Read these off the table that follows.
1) Find the entry just right of -8.9.
2) Find the median of all entries.
array([[ -0.2, -16.2, -20.4,   7.2,  -5.7, -13.3,  -6.6,   4.2,   6.2,
         -5.9,  -4.9,   1.0,   5.9,  -2.4,   5.5],
       [  4.2,  -0.6,   2.4, -12.7, -15.9,  -4.3,   0.8,  -4.6,   4.4,
         11.3,   8.4,  -1.9,   4.8,  -3.3,   9.0],
       [ 10.6,   6.3,   7.6,  -9.8, -11.8,  -5.0,  -5.7,  -5.1,   9.5,
          6.3,  -2.5, -11.4,  -4.7,  -2.2,   3.8],
       [  5.2,  -4.4,  -8.9,  -3.7,  16.6,   5.0, -11.8,  -3.2,  -2.6,
         -3.8,   3.9,  15.9,  -1.1,  -3.7,  -9.9],
       [ -4.9,   3.9,   5.9, -16.5,  10.7,   0.4,  -1.0,  -4.3, -10.9,
         12.4,   7.3,  -7.2,  -5.1,  -6.5,  -7.3],
       [ -0.9,   2.3,  -7.6, -16.2,  16.3,  -3.0,  -6.5,  -2.0,  -2.5,
         11.3,   4.4, -13.8,  -5.8,  -0.3,  -5.5],
       [  5.2,   3.6, -20.4, -14.5,   9.0,  -0.4,  -8.2,  -1.7,   4.2,
          7.6,   3.4,  -6.0, -11.6,   5.8,  -5.3]])
1) -3.7
2) -2.2

W = ((5.21, -3.22, 3.20, -5.31, 3.95, -6.34), (0.17, 4.69, 2.58, -4.41, 0.01, -5.90))
The entry just left of -5.90 is 0.01
What is the entry just left of -5.31?
A: 3.20
What is the entry just right of 3.95?
A: -6.34
What is the entry just left of the smallest entry?
A: 3.95
